V: [ 27  41  34  35 -55 -52 -51]
J: [ 24 -16 -15 -14  -2  -5   0]
Y: [ 21 -40 -37 -35  20  14  21]
R: [ 17 -56 -54 -50  36  29  40]
C: [ 24  -7  -9  -7 -10 -11  -7]
H: [ 28  13  12  11 -29 -28 -28]
K: [ 29  39  35  34 -53 -50 -50]
B: [ 25   2   1   2 -20 -20 -17]
X: [ 29  41  36  35 -56 -52 -52]
Q: [ 22 -26 -25 -23   7   3   9]
A: [ 20 -44 -42 -40  24  18  25]
R?  [ 17 -56 -54 -50  36  29  40]
key -> tag
[25] -> j342
[24] -> j66
[21] -> j398
[-10] -> j174
[-9] -> j923
[23] -> j577
join C 0:   j66
C?  [ 24  -7  -9  -7 -10 -11  -7]
chg H: [ 28  13  12  10 -29 -28 -28]  3, [11]

N: [ 20   4 -44  -6]
G: [ 20  -7  31 -30]
P: [ 20  10 -33 -41]
Z: [20  4 20 30]
chg N: [ 20   4 -44  -5]  3, [-6]
key -> tag
[-6] -> j385
[-30] -> j987
[-7] -> j89
[31] -> j580
[-29] -> j873
join G 3:   j987
asked: [20  4 20 30]  Z
asked: [ 20  10 -33 -41]  P
P?  [ 20  10 -33 -41]

L: [ -5   1 -17  13  -2  -2 -19 -41   3  22  -6  -1  23  11   3 -22]
U: [-13 -24  -2 -14  -1 -14  -5  21  10   6 -29   3  24  10   1   0]
T: [-13 -24  -2 -14  -1 -14  -5  20  10   6 -28   4  25  10   1   0]
M: [ -5  16   8  25 -17  -8 -16 -25   2   3  15  -4  35  19  -7  -7]
key -> tag
[-17] -> j498
[-16] -> j487
[-25] -> j709
[20] -> j173
[21] -> j700
[-26] -> j11
join M 7:   j709
asked: [-13 -24  -2 -14  -1 -14  -5  21  10   6 -29   3  24  10   1   0]  U
asked: [-13 -24  -2 -14  -1 -14  -5  20  10   6 -28   4  25  10   1   0]  T
asked: [ -5   1 -17  13  -2  -2 -19 -41   3  22  -6  -1  23  11   3 -22]  L
chg M: [ -5  16   8  25 -17  -8 -16 -25   2   2  15  -4  35  19  -7  -7]  9, [3]

Kinaf: [-25 -26 -17 -27 -16 -23 -17 -18 -29 -19 -20 -26 -19 -19 -26 -29 -26 -26
 -29 -18 -25 -25 -24 -16 -25 -25 -28 -21 -31 -24 -26 -25 -18 -31 -23 -26
 -17 -23 -24 -19 -23 -26 -29 -29 -21]
giger: [-23   6  -6 -19  -3 -13   0  -7 -11  -9 -17  -8 -18  -1   1 -19  -3   3
   7  -6 -17 -17 -20  -3 -22 -17  -2 -18  10 -18   5 -20  -5   7 -11  16
  -7 -19  14 -21 -12  -6  -5   8  -6]
rato: [ 11  -8 -34  12 -32   9 -39 -22   6 -31   1   6  -2 -40  -6  12  -4  -5
 -14 -26   8  -4  13 -39   7  10  -7   4 -18  11 -11   3 -40 -12   3 -14
 -23   8 -17   6   2   1  -5 -14 -31]
pez: [  1 -32 -27   2 -29  -6 -35 -22 -11 -25  -2 -10  -2 -33 -27   2 -24 -32
 -39 -24  -3  -6   0 -36   3   2 -27  -1 -46   4 -34  -2 -31 -39 -12 -46
 -20   2 -47   2 -13 -17 -24 -41 -28]
bobu: [-14   3 -17 -13 -14 -15 -13 -12  -9 -14 -14  -8 -15 -14  -3 -16  -6   3
   5 -18 -14 -22 -12 -13 -16 -15  -5 -21   2 -15   0 -22 -14  -1  -9  11
 -14 -22   7 -16 -11  -3  -6   2 -15]
lisav: [  8  -9 -38   7 -40   3 -48 -31   1 -37  -6   1  -6 -46  -8   7  -3  -9
 -13 -33   6  -9   5 -48   1   6  -8  -1 -14   6 -11  -2 -45 -12   0 -16
 -30   3 -16   1   0  -2  -4 -14 -39]
ros: [  1 -32 -27   2 -29  -6 -35 -22 -11 -25  -2 -10  -2 -33 -27   2 -24 -32
 -39 -24  -3  -6   0 -36   3   2 -27  -1 -46   4 -34  -2 -31 -39 -12  33
  14  -3  32  -8   4  11  14  26  22]
Lorub: [ 11 -14 -31   5 -36   5 -43 -29  -3 -32  -6  -2  -2 -44  -8   6  -6 -12
 -14 -28   9  -9   7 -43   3   6  -4   2 -18   6 -11   0 -38 -16   3 -22
 -25   6 -18   7   4  -4  -5 -14 -36]
Tum: [-20  -2  14 -18  19 -14  24  12 -11  14  -7 -11  -9  23  -5 -18  -7  -2
  -2  13 -19  -5 -16  25 -15 -17  -9 -11   1 -17  -3 -11  19   0 -13   5
  10 -15   4 -15 -14 -10  -9  -1  17]
Dotap: [ 11  -8 -34  12 -32   9 -39 -22   6 -31   1   6  -2 -40  -6  -9  -4  -5
 -14 -26   8  -4  13 -39   7  10  -7   4 -18  11 -11   3 -40 -12   3 -14
 -23   8 -17   6   2   1  -5  32 -31]
vib: [-23 -27 -23 -21 -17 -24 -17 -15 -22 -20 -17 -23 -21 -17 -30 -20 -26 -24
 -32 -19 -26 -18 -20 -16 -19 -24 -33 -20 -31 -21 -32 -18 -22 -28 -28 -28
 -20 -21 -31 -22 -29 -26 -28 -32 -17]
Voko: [  1 -26 -19   6 -19  -1 -22 -13  -3 -17   1  -6  -2 -21 -21   8 -19 -26
 -33 -13  -2   4   3 -24   8   5 -21   4 -36   6 -28   7 -22 -27 -11 -39
 -13   8 -42   2 -11 -14 -18 -32 -14]
Tum?  [-20  -2  14 -18  19 -14  24  12 -11  14  -7 -11  -9  23  -5 -18  -7  -2
  -2  13 -19  -5 -16  25 -15 -17  -9 -11   1 -17  -3 -11  19   0 -13   5
  10 -15   4 -15 -14 -10  -9  -1  17]
Voko?  [  1 -26 -19   6 -19  -1 -22 -13  -3 -17   1  -6  -2 -21 -21   8 -19 -26
 -33 -13  -2   4   3 -24   8   5 -21   4 -36   6 -28   7 -22 -27 -11 -39
 -13   8 -42   2 -11 -14 -18 -32 -14]

W: [-21  29  36  16 -33 -10 -28  31 -28  30 -33   5 -29 -22  33  34  44 -29]
D: [-25  43  41  34 -40 -16 -44  37 -42  42 -42   1 -41 -45  34  46  46 -40]
E: [-11 -42 -39 -44  29   2  45 -36  37 -48  33   9  34  42 -34 -36 -37  45]
S: [-47  34  33  10 -44 -17 -40  28 -36  33 -41   8 -39 -39  36  33  45 -32]
Table of tags by key:
[-39] -> j740
[-41] -> j332
[28] -> j549
[-17] -> j86
[-29] -> j201
join S 12:   j740
E?  [-11 -42 -39 -44  29   2  45 -36  37 -48  33   9  34  42 -34 -36 -37  45]
chg E: [-11 -42 -39 -44  29   2  45 -36  37 -48  32   9  34  42 -34 -36 -37  45]  10, [33]
D?  [-25  43  41  34 -40 -16 -44  37 -42  42 -42   1 -41 -45  34  46  46 -40]

